Each row below holds a small network's activations on one input, seen along a few directions.
Each table varies a few parts of the input and shows all the possible inputs, shuffled.
Descriptions start from the smaller parts, as in this example, which fits no table here: one of 6 places along a line, together with either a single point or (one of 2 separate values, together with one of 5 places around a ring) or one of 11 places along a line.
Shared parts are said once, and a part with two or three values counts as separate values.
(in the rows, 128 means zero)

Other details of the inputs shift rows strongly along two fixed directions, in all tables alike. That doesn't count.

Rows:
x1: [170 128 136  97 116 122  88  98 135 137  59]
x2: [ 78 190 159 204 124 138 158 171 116 139 128]
x3: [ 79 132 186 124 109 127 188 113 118  67 192]
x4: [197  97 160 106 131 154  95  73 122  79 139]
x5: [171 119 116  86  89 127  86 112 141 157  81]
x6: [158  79  99  60 116 146  86  96 142 107 131]
x7: [198 147  63 150 102 174  37 142  96 144  31]
x8: [104 168 137 157  97 110 135 150 139 157  66]
x9: [ 53 182 149 176 101 111 162 146 142 144 117]
x10: [ 85 110 182  95 157  76 201 127 134 113 196]
x11: [ 69 154 119 167 118 112 141 169 134 138  88]
x12: [134 161 124 195 142 107 108 173 128 199 100]
x13: [152  69 163  46 109 114 160  85 138  95 188]
x14: [ 77 151  99 161 136 104 134 203 115 167 119]
x15: [ 71 142 124 163 129 106 174 200  99 139 128]
x16: [150  77 164  62 102 142 158  80 111  78 204]
x17: [208  82  66  88 125 165  41  68 141 138  93]
x18: [119 145 149 137 110 110 166 168 102 153 116]
x19: [124 175 153 164 131 109 124 170 101 151  57]
x20: [194  88 136  82 113 173 101  86 110 117 161]
x21: [211 117 123 136 131 146  74 120 105 157  94]
x22: [123 167 111 181 114 132 107 175 124 207 105]
x23: [ 82 175 169 170 111 106 175 176 111 128 105]
x24: [175  58 118  57 121 150 124 101 107  75 164]
x25: [103 155 113 184 151 143 132 141 109 119 114]
x26: [140  95 136  99 149 157 147  72 123  38 193]
x27: [ 65 133 180 137 127 130 195  95 167  89 200]
x28: [175  86 127  59  91 142  94  84 123 127 157]
x29: [150  83 166  64 153 114 154  66 170  97 184]
x30: [202 121  61 115 114 165  45 142  90 145  77]
x31: [ 70 102 131 135 173 109 196 117 141 101 228]
x32: [184  99 152  81 138 134 108  63 156 105 113]
x33: [186 122  55 104 107 155  34 120 136 153  72]
x34: [171  94 144  49 129 116 101  77 145 124 125]
x35: [127  79 130  93 150 149 148  45 159  61 180]
x36: [ 95 147  94 148 110 115 113 177 136 166  81]
x37: [148  86 175  98 136 132 147  49 168  68 179]
x38: [127 161  77 154 118 145  86 138 138 142  65]
x39: [204 134 141 125 135 144  82 117 112 131  64]
x40: [101 172 113 156  91 119 109 154 136 186  91]
x41: [175  81  94  93 101 140  77 131 121 140  95]
x42: [ 62 128 139 138 161 123 191  94 163  69 198]
x43: [122 162  71 183 147 125  97 175 120 188  98]
x44: [178 123  60 116 129 156  48 105 142 157  85]
x45: [ 51 162 123 164 130 113 160 167 142 123 111]
x46: [184 120  92 113 105 165  46 139  96 117  55]
x47: [ 69 153 102 154 146 106 166 178 132 131 177]
x48: [ 89 166 151 175 169  80 170 182 133 184 133]
x49: [ 77 142 143 152 124 122 163 169 109  96 126]
x50: [145 168 134 180 154 109 131 184 103 193  75]
x51: [ 80 119 176 136 157  98 188 104 174 105 214]
x52: [ 90 166 161 160 153  84 177 187  98 165 113]
x53: [149  79 120  89 156 149 153  83 115  68 209]
x54: [ 79 108 137 143 172 120 204 121 115  88 219]
x55: [ 64 179 135 181 124 120 154 161 158 178 144]
Each input here is: one of 5 places around a ring, together with either one of 5 places along a line or one of 6 places around a ring.
Question: The inputs of x43 and x53 match in every part but the place on the ring of 5. If x28 is changed in the same way as x43 into x53, which row does it become?
Answer: x16
Question: Which other rows does x51 become when the place on the ring of 5 takes its other values? List them by row number.
Answer: x4, x12, x21, x37
Question: Which other rows does x1 become when the place on the ring of 6 takes its other values? List them by row number.
Answer: x8, x9, x27, x32, x37
Question: A walk changes only the place on the line of 5. It starts at x36 and steps to x6. List the rest of the walk in order.
Answer: x33, x44, x17
Question: Which other rows does x54 become when the place on the line of 5 takes its other values? List them by row number.
Answer: x15, x24, x30, x53

Rows:
x56: [163 116 107 119 129 139  96 115 128 143 114]
x57: [162 125 123 123 117 142  95 120 119 131  97]
x58: [156 113 104 114 121 145  95 116 125 125 108]
x59: [158 118 106 116 124 142  95 117 124 126 103]
x60: [ 86 160 131 170 130 120 152 161 121 137 121]
x61: [125  76 141  76 136 134 158  84 142  67 204]
x62: [157 117 111 115 113 146  97 119 121 126 110]
x63: [166 124 122 113 117 138  96 123 117 135 105]
x64: [150 118 152 103 114 121 115 109 138 139 112]
x65: [154 122 124 118 121 142 107 114 120 121 109]
x66: [ 83  92 161  91 151 117 202  88 152  63 243]
x67: [ 98 158 152 146 128 101 156 155 137 153 117]
x68: [ 98 156 147 159 138 115 153 151 124 134 124]
x69: [ 97 167 146 156 125 100 143 160 134 168 101]
x70: [165 121 129 117 123 135 105 123 116 137 109]
x71: [120  84 156  77 132 130 172  84 134  61 210]
x72: [ 87 158 140 167 132 112 158 164 125 138 132]
x73: [ 84 161 135 172 136 111 163 170 117 146 129]
x74: [ 76 158 125 172 142 115 155 154 139 138 137]
x75: [ 86 152 121 166 142 109 154 170 122 150 130]
x76: [158 122 110 121 127 142  94 109 134 130 107]
x77: [157 117 100 120 123 146  89 115 133 138 110]
x78: [155 113 100 112 123 140  94 125 122 135 111]
Question: What do these inputs look like to the network?
Answer: either one of 3 separate values or (one of 4 places along a line, together with one of 5 places along a line)

Rows:
x79: [ 89 139 154 171 166  95 173 145 132 151 137]
x80: [ 74 179 162 172 115 123 168 163 137 131 104]
x81: [ 50 146  96 176 119 132 169 149 116 105 141]
x82: [163  84 151  36  98 119 135  75 146  99 147]
x83: [ 81 146 109 164 173 130 171 162 101 104 167]
x84: [160  61 104  48 133 150 123  55 173  50 201]
x85: [ 73 148 150 162 157  98 166 134 160 152 113]
x86: [ 83 175 153 153 132  92 152 152 138 183 128]
x87: [ 81 160 171 162 126  86 163 199 104 135 122]
x88: [224 131  93 107  79 139  33 152  93 213  11]
x89: [200 111  47 133  97 183  35 137  72 147  50]
x90: [179  66 182  44 119 154 158  64 126  41 192]
x91: [ 94 133 117 167 143 124 137 173 133 160 164]
x92: [197 125  53 127  98 171   8 120 146 199  56]
x93: [184  76 161  52 128 126 131  65 120 115 182]
x94: [ 90 146  90 156 163 113 162 164 135 130 155]
x95: [ 71 154 102 172 165 120 147 148 131 106 131]
x96: [ 71 167 162 155 118  90 151 179 132 133 102]
x97: [221 152 109 144  95 166  21  99 130 169  29]
x98: [174  63 193  58 135 150 159  26 134  37 227]
Question: What do these inputs look like to the network?
Answer: one of 2 separate values, together with either one of 4 places along a line or one of 6 places around a ring
Question: The inputs of x91 and x92 match in every part but the choice among 2 separate values. If x88 is changed in the same way as x91 into x92, which row does it become?
Answer: x82
Question: A walk changes only the place on the ring of 6. It starts at x82 and steps to x86. List the rest of the walk in order.
Answer: x85, x97, x80, x96
Question: Which other rows does x96 become when the choice among 2 separate values takes its other values? List them by row number.
Answer: x87
Question: Which other rows does x90 become when the choice among 2 separate values takes its other values? List them by row number.
Answer: x80
